[[ 32  25   7 -13 -31 -40 -37 -21   3  27  44  47  34  10 -19]
 [ 25  30  27  14  -3 -23 -36 -38 -27  -6  16  36  46  40  20]
 [-19 -39 -46 -38 -18   6  27  38  37  24   5 -14 -27 -31 -26]
 [-12 -34 -46 -43 -27   0  28  47  52  39  13 -18 -44 -56 -50]
 [  0  32  54  58  43  14 -20 -46 -58 -49 -26   5  35  52  52]
 [ -4   3   9  12  14  12   9   4  -4 -11 -17 -20 -16  -8   5]] value 20

[[-12  10 -17  18  -2 -16  -3  -5  14  34   2 -19 -17]
 [ 11   4 -15 -17  -6  -9 -19   1   1 -10  -4 -17  -9]
 [-13   3 -22  -2   3  12   7  58   7 -10  -5 -17 -11]
 [ 15  -3 -14  -7  -6 -14 -18  24 -18  -5   3  18 -18]
 [ -5   4  -3  10  -7   5  30 -16 -22 -15  18   2 -13]
 [ -1  38  -6   3  13  -3 -17  -8 -24  21  33 -18 -16]
 [ 11  -1 -23 -19   7  31   1 -13  34  -7 -11  12   3]
 [ 22  -7 -13  -8  -2  35  29  -7 -16  -6 -16 -30 -23]
 [  5  -5 -14   3  -2   1 -13  -7  32  15  -8  -8  -9]
 [ -5  12 -18 -15  21  16 -15   6  -6  -7  17 -25 -18]
 [  6  -7  25  32  12 -17   8  -9 -17 -12 -20  40   8]
 [  2  11  12  -4  15 -10  -4   1  -8  -7   7 -30  34]] value -9

[[-25  47 -45  30  16  27]
 [ 34  22 -45  21 -13  29]
 [-38  51  34 -19  29   3]
 [-41   2  25  44 -40 -36]
 [  7  42  -3 -43   2 -26]
 [ 23  22 -20  -4  31 -37]
 [-42  -4   4 -26 -41 -38]
 [-49  14 -20  -1   3 -22]
 [-13  18   0 -13  37 -13]
 [-20  29 -13  11  -7 -38]] value 29

[[-37 -14 -30 -28 -29 -26]
 [-42   5  41  39  39  37]
 [  8  15  55  54  54  51]
 [-29 -12 -39 -38 -39 -35]
 [ 34  16  40  38  40  36]
 [-43   1  38  37  38  34]
 [ 41  -1 -34 -32 -33 -31]
 [ -2  17  63  61  62  59]] value 37

[[ -9 -11 -20 -10 -18 -26 -21 -26 -44 -23  -8 -17]
 [ 27  31 -41 -22  28  16  21  21   9 -42  26  13]
 [ 37  34 -37 -32  26  24  21  25  -4 -35  24  -4]
 [  7  39  -7  -1  19  34  31  37  49  -8  38  38]
 [ 29  42 -17  -3  25  27  26  34  32 -20  34  24]
 [-30  25  32  27 -22 -16 -24 -25   0  37  17  31]
 [-33  18  37  19 -19 -18 -18 -16   3  36  23  33]
 [-29  18  39  26 -23  -9  -8 -10   3  41  23  32]
 [ 23  36 -10  -5  29  31  31  28  39 -20  33  30]] value 13
---
[[-14  -2 -34 -12  12 -16]
 [ -3 -49 -22  34  -1 -45]] yields -3

[[ 51  57 -54 -42  60  12  61]
 [ -1   1  -3  -1   0  -3   0]
 [-10  -9 -25   3 -15  -5 -11]] yields -1

[[ 31 -53  -4  14   5]
 [ 41 -37 -24  17  31]] yields 41

[[-11  -3  26  12  31   0]
 [ -8 -16 -14  30  17   3]
 [ 26   2 -14 -65  59  -3]] yields -8

[[-10   8  20  -4  17   2 -10]
 [ -1   1  -4   9   1   2  -4]
 [ -4 -11 -24  51   3  18  -2]] yields -1

[[-65  27   2 -14 -55  54]
 [ -2  29  -2 -37 -10 -17]
 [-28 -26   4  10 -11  -2]] yields -2

[[ 32  34 -48 -23  -1 -17]
 [  6  19  -2 -36   0  13]
 [-31 -24  -6  -2  -6  23]] yields 6
---
array([[ -9, -22,  35, -10, -10, -23, -19],
       [ 29,  25,  16,   4, -49,  44,  -3],
       [-16, -33,  -4,   2,  47, -35,   4]])	16

array([[ 51, -44,  -1,   1,   2],
       [  7,  13,   2,  -1,  -1]])	-1

array([[-48,  49, -37,  19,   5],
       [ -9, -30, -46, -13,   7]])	-37

array([[-14,  31,   8, -26,  -9,  33,  59],
       [-46,  19, -39,   5, -12, -42,  -8]])	8

array([[ -3,  14,   8,  46, -17,   9,   5],
       [ 48,   3, -11, -29,   7,   5, -15]])	8

array([[  1,  -3,   8,  -4],
       [  1,  -2, -51,  -2]])	8

array([[-46, -48, -10,  14,  62,  13],
       [  8,  36, -38,  24,   9,   2],
       [-30, -15,  23,  -9, -17, -20]])	-38
---
[20 48 -2  6  6  9] value 9
[-3 17  9 54  6] value 6
[ 40  62  -8 -67  33  47] value 47
[ 66 -10   4 -15   3  29] value 29
[-51 -41 -43 -44  24  27] value 27
[ -2 -66 -11  44 -20] value -20
[ 41 -50 -51   8 -53] value -53
[ -5 -61 -20 -25   9 -29] value -29
[-40  38  48   0 -45] value -45
---
array([  8, -18,  56,  18,  21]) -> 56
array([ 33,   9,   2,  -6,  -1, -50,  13]) -> -1
array([ 60, -18, -10,  12,  -2,  57,  54]) -> -2
array([ 44,  14, -48, -22, -17]) -> -48
array([-22,  34, -10, -51,  52,  19]) -> -51
array([-30, -10,  33,  15,  12, -30, -48]) -> 12
array([47, 41, 52, 16,  9, 24]) -> 16
---
[  0  34  48 -41 -12] gives 48, 48

[-32 -22  37  -6 -58] gives 37, 37

[ 33  24   9 -31 -52 -13  43] gives -31, 43

[ 56  -5  -4 -26  47] gives -4, 56

[-27  59  36  18  30  37  55] gives 18, 59

[-17  50  11 -27 -31   7   0] gives -27, 50

[-56   4 -19   7 -16] gives -19, 7

[[25  0  4  3  9 58 39]
 [26  2  3  3  8 64 38]
 [49  4  3  2  6 29 46]] gives 3, 64

[ 19   9  -6 -60  -8] gives -6, 19
